Here are a small network's activations along a few directions, averaged over the inputs that share one value of a field.
Values that are neighbours, or in one group, have similar rows; names and order tell nothing.
In the rows, 500 means zero.
Strong random noise was added to every row along 20 fixed directions; ignore it. To show where, here is one row again and again, with new noise each time:
[556 624 433 293 590 506 570 427 451 485 468 754 469 190 544 448 470 367
 354 225 390 390 330 534 313 467 411 662 468 309 803]
[453 540 582 311 325 566 448 678 435 445 475 360 485 395 455 297 521 410
 268 618 467 496 478 599 369 359 643 487 545 598 389]
[336 358 440 618 558 334 481 531 687 633 718 831 485 523 437 420 504 752
 485 337 548 519 710 542 499 414 587 582 305 460 403]
[576 418 766 557 623 520 349 524 770 579 689 629 563 460 745 398 550 421
 500 477 541 585 564 490 371 390 462 413 578 536 312]
[396 472 453 591 330 428 475 590 430 572 425 387 585 491 354 485 396 511
 486 496 439 423 329 653 513 369 573 405 529 556 426]
[581 621 414 434 500 560 491 394 552 566 561 517 403 550 602 537 696 516
 669 447 658 686 614 458 559 432 447 321 636 593 518]
[596 443 357 533 324 342 425 476 532 553 453 648 303 485 345 425 492 314
 407 565 299 384 697 331 739 520 273 544 466 524 653]
[509 575 428 389 380 495 520 636 403 484 503 280 477 381 550 461 626 760
 443 522 626 466 467 516 358 409 757 406 439 301 451]
[469 453 443 359 603 637 228 837 400 394 475 223 475 571 542 383 580 557
 505 453 436 528 686 389 458 358 540 289 493 515 321]
[625 504 696 504 363 491 605 463 629 439 500 526 465 190 592 378 290 466
 323 620 362 440 439 316 409 565 568 550 358 590 597]
[492 583 644 355 482 775 176 626 563 644 289 256 621 422 377 646 346 458
 466 469 468 376 290 421 421 643 632  13 601 614 329]
[311 569 432 453 743 500 462 435 721 600 362 560 794 483 372 483 518 671
 572 331 543 554 420 617 469 582 508 445 494 571 386]
[814 492 877 803 503 377 545 433 818 609 439 676 675 477 488 529 439 492
 389 363 314 618 593 446 400 371 539 398 583 525 603]
[424 616 353 480 256 274 607 512 565 629 355 418 637 427 137 455 707 671
 375 634 403 367 495 532 595 610 539 490 483 442 499]
[449 531 399 470 521 383 401 482 425 567 574 606 367 450 522 604 481 471
 296 741 440 458 353 471 460 511 541 393 509 290 557]
[728 557 593 541 482 557 675 524 392 525 458 513 566 486 642 632 499 624
 480 706 523 614 569 285 391 432 386 444 582 589 556]
[607 588 502 167 287 718 552 459 518 615 241 209 705 451 470 473 596 443
 471 470 531 333 544 584 604 540 622 674 528 535 436]
[532 498 567 316 553 652 397 530 694 561 729 487 474 328 437 456 594 586
 555 604 715 372 479 700 420 577 594 455 565 579 644]
[814 252 631 772 531 600 371 608 243 396 281 303 374 737 547 576 417 495
 371 570 472 332 597 513 503 570 548 295 426 263 590]
[300 597 283 564 385 382 598 516 352 440 485 649 353 406 377 639 368 501
 592 473 409 520 390 299 643 517 565 445 499 582 632]
[261 542 432 512 529 458 480 647 516 297 665 470 374 444 519 516 515 578
 691 688 656 594 488 288 575 575 620 500 546 619 409]
[311 587 511 686 578 316 566 361 802 412 518 746 519 318 232 469 291 453
 598 415 380 570 332 393 584 699 417 532 462 748 662]


Field SOKA:
letat: [540 499 562 443 719 592 607 443 434 449 434 565 684 307 709 357 490 478
 553 312 420 500 371 633 290 481 327 367 534 553 577]
nidan: [553 637 442 363 567 609 582 354 346 521 375 357 590 618 504 715 256 437
 405 702 486 635 301 401 450 512 262 688 501 584 517]
bis: [278 457 538 633 301 488 602 520 348 390 886 577 187 374 545 526 281 458
 602 457 563 471 238 449 398 538 573 553 331 578 454]
dezig: [414 588 635 498 493 522 690 495 545 521 315 576 751 487 557 558 500 609
 398 748 543 678 497 411 397 525 572 514 622 694 293]
leki: [418 503 500 516 413 386 681 484 565 469 580 508 542 526 496 445 623 636
 546 465 464 534 670 444 624 534 691 697 396 449 407]
bupo: [383 597 542 409 515 417 503 618 488 482 380 571 642 400 329 606 341 556
 351 673 476 541 377 604 403 363 770 509 701 505 593]
tal: [171 532 511 329 397 682 492 491 514 541 669 342 521 372 457 507 546 447
 536 733 454 388 278 649 572 718 680 264 531 798 405]
fesu: [553 495 410 405 462 442 455 580 505 680 651 618 483 529 445 604 493 613
 524 458 578 479 600 556 450 267 527 603 548 398 549]
ziri: [370 557 629 548 443 484 519 662 498 345 478 698 440 455 566 544 538 386
 705 369 622 559 589 190 551 570 611 521 677 593 340]
zerig: [688 425 495 617 687 603 515 563 330 372 404 471 483 567 520 653 407 523
 654 371 600 440 486 619 513 422 516 538 620 436 850]
rig: [520 491 525 333 556 593 402 462 570 567 260 508 620 570 535 487 457 452
 484 684 663 529 597 511 525 547 424 495 637 593 320]
The values of SOKA form 4 separate groups.
Which other values are in the same group as dezig? Give them in the order they are listed. -> tal
Which other values are in the same group as rig? Give them in the order they are listed. -> letat, bupo
Which other values are in the same group as nidan? Give them in the order they are listed. -> bis, zerig

Field FIBO:
zoleb: [394 528 358 323 482 570 693 388 545 367 430 648 353 136 667 231 506 607
 508 595 428 528 686 370 648 665 698 236 355 835 654]
per: [692 631 473 541 435 460 536 116 649 774 334 503 579 478 539 513 495 458
 420 533 566 558 267 602 441 603 227 346 503 507 469]
maz: [552 413 587 482 304 524 310 825 450 555 810 443 426 440 520 526 369 318
 596 366 323 364 539 347 412 198 300 590 559 518 461]
nos: [583 374 441 575 590 622 421 371 604 349 388 478 430 638 708 473 275 261
 853 200 729 598 591 527 736 351 378 892 534 613 518]
tulu: [596 397 589 579 787 546 396 566 618 417 483 406 611 437 745 599 391 558
 501 727 430 484 452 542 528 423 802 437 591 427 642]
leke: [416 399 525 522 256 367 452 699 446 388 547 194 515 428 605 205 711 434
 550 487 443 357 517 559 558 416 601 495 469 375 214]
niz: [385 704 605 415 551 484 559 776 279 143 622 328 416 503 404 492 853 398
 478 571 495 567 410 345 343 612 607 550 661 348 480]
gen: [546 635 465 449 714 572 610 324 438 528 516 430 577 555 802 662 483 759
 638 620 821 754 342 338 255 604 244 442 444 422 298]
vok: [685 698 717 440 353 475 380 663 455 445 680 266 393 554 246 557 686 398
 349 411 434 548 442 466 283 419 506 448 612 288 567]
sikuv: [672 500 625 402 212 602 681 488 601 703 595 498 652 212 441 612 469 489
 614 415 365 156 472 399 537 625 417 686 478 565 723]
kivi: [295 293 498 540 703 359 440 582 641 413 601 815 563 473 630 394 321 375
 580 517 571 512 530 683 552 253 549 873 604 534 490]
rusaz: [167 602 384 437 521 455 591 326 476 556 546 751 467 567 418 572 460 514
 467 492 524 609 446 402 595 737 516 498 383 594 316]
dobif: [434 540 302 289  85 439 781 397 321 746 398 856 403 414 167 490 362 636
 127 586 464 382 646 531 477 491 475 768 281 584 615]
losi: [588 493 354 353 689 783 445 342 289 694 332 494 595 674 581 598 410 520
 437 249 544 554 432 710 344 409 185 414 417 491 485]
fis: [772 659 565 258 601 905 541 355 448 615 420 242 577 494 293 676 450 587
 430  73 287 371 424 621 380 677 592 342 287 465 859]
somer: [596 640 409  74 304 722 599 405 451 779 454 503 540 313 474 599 593 586
 369 669 606 295 482 455 474 645 503 569 479 543 540]
lazep: [576 550 631 728 601 490 753 344 414 481 376 415 752 654 543 656 667 525
 524 699 469 585 358 540 449 684 305 463 614 504 488]
vopul: [457 618 293 316 795 491 383 559 665 438 381 535 582 328 390 484 542 578
 670 707 576 497 538 368 618 593 375 414 706 684 699]
The values of FIBO form a ring.
List every value one step from fis, in the order listed. -> niz, somer
List every value one step from maz, in the order listed. -> sikuv, dobif
List every value one step from losi, in the order listed. -> nos, lazep
List every value one step from vok, in the order listed. -> rusaz, vopul
